Each row below holds a small network's activations on one input, seen along a few directions.
Each table varies a few parts of the input and shows all the possible inputs, shuffled.
A made-up example of a description, with smaller parts first: one of 4 places along a line, together with either a single point or one of 9 places along a line or (one of 3 separate values, together with one of 8 places around a ring).
Shared parts are said once, and a part with two or three values counts as separate values.
(in the rows, 128 means zero)

Rows:
r1: [118 169 139 131  96 112 158  99 125  91  95 173 153 113 140 108 133  90
 133 111]
r2: [104 152 113 123  88  92 173 121  80 139 102 182 108 129 159 117 155 120
 145 120]
r3: [141 115 117 137 134 196  82 134 160 122  97  85  95 150 164 126 150 141
  34 134]
r4: [124 139 154 131 115 100 138  91  69  84 116 174 101 102 162 121 158 115
 166 102]
r5: [ 84  81 119 120 166  95 125 150 164 186 145 118 154 177  75 140  92 144
 180 181]
r6: [146 119 123 137 167 166  70  96 177 153 140  40 125 166  83 162  73 182
 110 149]
r7: [127 113 125 137 137 187 102 119 176 121 112  81 120 138 152 134 139 138
  26 124]
r8: [210 145 143 136 148 141 120 141 156 118 191  69 157 100  67 132  74 153
 146 113]
r9: [181 115 131 120 186 192 114 106 176 160 154  46 123 166 103 151  83 170
 113 155]
r10: [ 94  47 134 123 162 108 124 151 118 165 120 167  93 129 159 118 192 123
 126 158]
r11: [ 79  84 109 110 124 134 127 177 137 164 107 155 119 134 156 104 166  91
 112 183]
r12: [ 85  54 105 105 142 124 128 174 134 160 104 167 109 132 154 119 174 107
 124 168]
r13: [157 154 140 139 134 144  86 143 140 108 176  72 153  94  39 137  68 164
 155 114]
r14: [169 130 125 150 112 142  85 157 113  70 149 113 130  70 130 123 143 133
  76  96]
r15: [128 173 144 134 128  92 133  87 125 114 136 145 151 141  71 139  47 135
 211 130]
r16: [146 149 130 146 113 156 102 151 129  79 140  91 169  73 116 111 138 113
  65  89]
r17: [159 148 141 147 108 151 100 170 128  76 131 101 149  73 119 132 154 124
  68  97]
r18: [129  82 110 116 165 108 151 150 173 195 165 113 138 175 112 116  97 128
 183 191]
r19: [130 171 145 142  92 122 150 110 108  89  89 179 138 106 157 125 141  95
 136 127]
r20: [129 172 116 104 121 100 199 111 111 177 154 131 137 162 107 127  80 130
 229 135]
r21: [167 114 148 154 135 122  82 144 102  76 163 111 112  66 134 134 161 145
  87  72]
r22: [129 149 136 126 109 102 142 104  86  78  99 177 140 104 160 140 135 108
 143 114]
r23: [163 174 141 134 126  98 171  86 130 111 167 131 155 147 109 133  60 121
 212 139]
r24: [ 99 169 116 114  86 104 169 136  94 139  96 187 136 141 155 135 150  97
 134 110]
r25: [138  88 122 125 153 182  87 130 146 110 102  90  94 146 156 149 150 153
  45 120]
r26: [156  79 138 135 160 167  66 100 147 131 120  92  56 128 168 130 170 164
  55 120]
r27: [100 140 127 115 114  76 161 114  70 138 119 187  88 134 160 126 166 124
 160  87]
r28: [ 77  76 121 122 136 126 148 163 158 168 106 157 154 142 146 109 167  96
 100 164]
r29: [ 88 173 118 120 106  93 167 108 106 166 145 137 142 168  78 138  77 142
 222 130]
r30: [ 83 166 113 106  78 108 180 118 104 150  99 169 142 134 148 104 148  94
 143 107]
The inputs of r9 and r18 match in every part but one. If r3 is changed in the same way as r9 into r18, which row does it become?
Answer: r11
What is each input in this table made of?
Answer: one of 5 places around a ring, together with either one of 2 separate values or one of 4 places along a line
Which other rows does r15 become when the choice among 2 separate values takes its other values? List them by row number.
Answer: r23
Which other rows does r25 become when the place on the line of 4 takes its other values? List them by row number.
Answer: r3, r7, r26

Rows:
r31: [216 153 135 141 126 166  98  95 137  90 125  78  93 126 157 148 130 166
  60  93]
r32: [ 55 148 105 131  74  59 193 148 106 128  85 225 167 119 164  78 158  55
 118 115]
r33: [ 83  26 104 110 178 175  84 129 180 212  85 120  62 211 177 133 159 156
  71 205]
r34: [132 194 142 123  94  96 189  57  84 126 101 190 111 153 155 140 118 125
 199 110]
r35: [165 152 141 128 137 213  94 111 162 106 153  35 133 132  95 164  91 160
 104 128]
r36: [125 120 127 144 110 184  78 162 152  70  79 118 152  75 142 102 172  94
   7 117]
r37: [ 98 124 143 128 110  71 141 128  57 113 119 216 105 102 147 123 156 114
 207 121]
r38: [168 102 124 128 165 161  73 190 170 143 193  32 152 103  55 131  96 156
 123 144]
r39: [100 123 112 116 155  41 185 158 131 180 181 142 186 144  62 118  74 115
 227 144]
r40: [ 83 180 123 119 116  78 202  80 118 159 142 151 158 175  96 141  73 127
 209 117]
r41: [183  86 151 139 143 163  71 150 112  81 145 102  89  68 158 130 182 140
  83 113]
What is each input in this table made of?
Answer: either a single point or (one of 2 separate values, together with one of 5 places along a line)

Rows:
r42: [ 75  86 104 122 113 105 147 162 117 151 112 174 118 133 178 104 164  94
 115 154]
r43: [137 159 114 147 117  87 133 126 148 145 179  99 153 143  83 114  57 143
 161 119]
r44: [156 148 138 134 138 102 142  84 125 149 165 116 109 155 113 139  80 160
 197 129]
r45: [ 78 116 130 123 137 115 135 135 144 193 149 130 139 123  83  93 129 120
 172 148]
r46: [104  79 136 126 141 136 128 103 135 136  84 178  92 163 192 124 154 111
 121 172]
r47: [193  93 128 111 172 209  72 151 156 137 141  32  96 121 122 161 161 178
  52 127]
r48: [171 186 143 130 119 123 164  71 112 101 135 113 129 127 128 150 116 144
 131  78]
r49: [102 163 115 134  72 114 125 155  90  90  89 176 136  98 146 115 159 103
  96  93]
r50: [121 138 141 131 101 134 130 110  86  70  87 180 108 121 180 147 155 113
 122 113]
r51: [159  70 134 131 166 193  59 199 174 101 138  65 154  77 103 119 150 117
  55 156]
r52: [ 95 121 116  99 157 101 161 114 122 203 128 136 117 174 101 145 129 155
 175 135]
r53: [145 176 137 148 104 116 140 125 128  60 129 136 184 102 107 125  82  97
 138 113]
What is each input in this table made of?
Answer: one of 2 separate values, together with either a single point or one of 5 places around a ring
The inputs of r49 and r50 match in every part but the choice among 2 separate values. If r45 is changed in the same way as r49 into r50, which row does it become?
Answer: r52
Which other rows does r47 become when the choice among 2 separate values takes its other values? List them by row number.
Answer: r51

Rows:
r54: [124 146 124 125  88 100 152 150  87 107 115 170 130  89 151 110 177 103
 132 102]
r55: [127 100 115 125 135 148 136 125 143 153 117 117  91 151 173 126 151 136
  88 150]
r56: [104 109 137 134 119 121 113 149 105 108 120 165 120  95 140 114 163 107
 127 128]
r57: [127  89 131 127 154 139  86 153 146 128 137 103 126 103  94 133 127 139
 116 131]
r58: [109 154 119 130  81 118 160 137  97 108  99 184 141  93 147 103 156  99
 115 104]
r59: [125 152 126 118 136  75 167 140 116 158 160 142 166 149  69 137  77 122
 228 145]
r60: [122 105 124 134 151 159  98 120 148 118 111  87 128 145 117 152 124 145
  97 140]
r61: [129 145 135 136  98  89 153 119  87 109 118 173 111 100 172 106 168 112
 124  94]
r62: [131  96 110 119 135 129 132 146 128 162 131 121 103 150 159 130 166 141
 103 135]
r63: [185 136 134 141 146 161 106 104 156 107 155  69 132 135 109 146  96 162
 107 108]
r64: [108 171 127 118 128  93 171 104 129 151 136 143 157 172  80 136  56 131
 211 142]
r65: [ 86 125 132 131 103 140 120 136 114 110 108 162 130 102 143 113 155 105
 118 131]
r66: [120 103 132 130 155 158  92 150 160 120 124  99 143 123 116 132 123 127
  97 148]
r67: [107 171 123 116 121  93 170 133 126 159 144 140 171 159  72 141  63 122
 217 148]
r68: [129 154 136 128 138  71 171 111 116 161 156 146 141 159  83 132  71 139
 234 137]
r69: [110 123 142 137 117 130 120 101 107 118 103 167  99 124 161 128 160 123
 126 128]
r70: [182 139 132 134 149 148  94 124 143 114 170  68 124 118 105 144 101 159
 112 102]
r71: [174 146 137 129 148 173 106 115 169 105 142  69 146 129 112 148  96 140
  95 118]
r72: [107 102 103 113 123 148 135 155 146 167 121 120 133 140 146 111 152 112
  91 147]
r73: [183 132 138 133 150 161  91 148 157 112 169  63 139  93  99 129 106 132
 110 121]
r74: [140  83 126 131 159 150  97 127 133 125 137  93 112 127 132 143 129 159
 114 140]
r75: [114 106 131 138 123 106 117 122 103 111 116 175 102 111 153 121 147 119
 130 115]
r76: [121 160 128 125  89 118 160 118  98 103  86 174 128 119 169 117 157 101
 111 110]
r77: [169 146 134 135 135 173  92 140 163 108 153  64 150 110 102 131 100 135
  97 131]
r78: [110 102 115 117 128 142 141 130 149 156 109 116 121 161 159 122 154 120
  84 144]
r79: [139  99 140 133 162 147  96 111 150 127 125 112 116 145 120 140 128 156
 103 132]
r80: [130 162 133 125  93 106 154 105  89 116  97 174 108 124 171 127 165 118
 125 104]
r81: [113  89 112 123 137 130 127 160 146 160 141 119 117 115 144 103 163 116
  95 138]
r82: [120 169 128 120 127  90 170  96 116 156 144 137 136 175  93 150  63 149
 226 146]
r83: [ 93 126 136 136 111 124 115 114 116 101  97 168 118 123 149 118 146 111
 106 122]
What is each input in this table made of?
Answer: one of 5 places around a ring, together with either a single point or one of 5 places along a line
The inputs of r64 and r67 match in every part but the place on the ring of 5. If r71 is changed in the same way as r64 into r67, which row does it become?
Answer: r77
List by row number the other rows that have the place on the ring of 5 in common with r68.
Answer: r61, r62, r70, r74, r75
Start at r73 and move only the place on the line of 5, one step at a time. The first step leads to r57. Which rows follow, in order?
Answer: r81, r56, r54
Start at r71 and move only the place on the line of 5, one step at a time. The first step leads to r60. Which rows follow, in order?
Answer: r78, r83, r76
